A small network was trained on invented records. Each row is its activation on one of them, seen along a few directions.
Records have a field called Kunel. Each example row is followed by its value.
The largest differences between rows may come from other fields.
(in the rows, 500 means zero)
Strong random noise was added to every row along 2 fixed directions; ignore it. To show where, here is one row again and again, with new noise each time:
[201 693 554 471 321 448 481 421 431 565 741 325 418 457 524 705 411 701
 174 322]
[670 492 588 541 607 471 466 725 479 519 303 755 430 431 481 380 445 285
 620 565]
[732 510 550 558 601 545 514 620 432 519 430 578 509 456 544 534 524 449
 426 474]
[487 599 548 519 468 506 503 516 427 541 589 441 474 459 540 630 478 584
 288 393]

[657 483 295 502 405 413 365 649 508 350 398 511 520 419 436 507 413 447
 536 544] | e1
[480 507 490 461 451 468 411 544 550 532 441 444 560 468 473 605 504 354
 407 492] | e3
[645 605 532 497 487 607 670 437 429 470 554 403 618 444 583 708 593 618
 165 407] | e8
[419 590 585 509 464 422 460 626 479 532 469 614 400 423 496 466 395 410
 467 498] | e5
[442 468 435 487 397 453 418 405 518 565 665 281 585 517 501 669 502 502
 318 388] | e3
[176 639 804 366 347 314 490 760 421 519 301 768 245 472 430 339 281 484
 434 674] | e4
[454 569 462 571 444 333 520 556 589 447 351 644 454 444 376 475 387 389
 537 553] | e7
[436 674 484 469 379 428 606 524 498 470 493 517 538 472 532 586 434 390
 290 453] | e2
[599 327 390 517 640 510 381 357 524 475 541 424 515 649 531 412 600 558
 790 562] | e2
[194 550 624 471 344 144 424 706 598 521 267 732 235 475 406 355 214 356
 498 676] | e4
[684 603 679 447 515 526 540 621 432 414 375 634 433 485 430 404 531 593
 463 492] | e6
[898 449 358 519 507 658 415 638 325 338 465 487 608 437 557 489 568 518
 433 496] | e1
[358 658 644 412 435 524 497 463 391 466 678 426 381 553 445 504 503 931
 379 413] | e6
[564 506 508 565 549 346 459 612 603 499 333 622 443 417 433 538 396 367
 499 536] | e5
[474 614 449 572 399 487 541 504 507 478 563 446 519 520 521 537 464 452
 328 456] | e7
[206 650 453 504 323 367 592 342 572 507 661 321 482 427 450 757 411 691
 169 365] | e8

Here are new rows. What is Kunel for each?
[557 500 484 476 452 424 509 640 624 539 239 718 463 468 438 403 410 114
 622 584] | e8
[303 472 673 471 632 526 511 605 432 429 472 666 387 461 462 289 470 707
 819 600] | e8
[ 61 593 552 404 310 318 336 501 555 615 566 513 337 508 385 475 261 467
 500 447] | e5
[422 483 426 474 437 470 476 423 557 565 526 422 471 527 455 514 451 453
 524 475] | e8
[961 437 565 563 754 720 631 605 282 477 500 470 716 433 600 672 725 704
 325 502] | e3
[858 467 371 574 507 544 484 507 571 493 312 522 622 562 537 515 601 301
 518 542] | e7
[473 593 479 527 462 459 585 551 464 488 473 541 521 486 517 491 461 407
 379 489] | e2
[505 445 472 499 452 417 412 533 545 549 519 467 537 483 480 533 473 329
 480 487] | e3
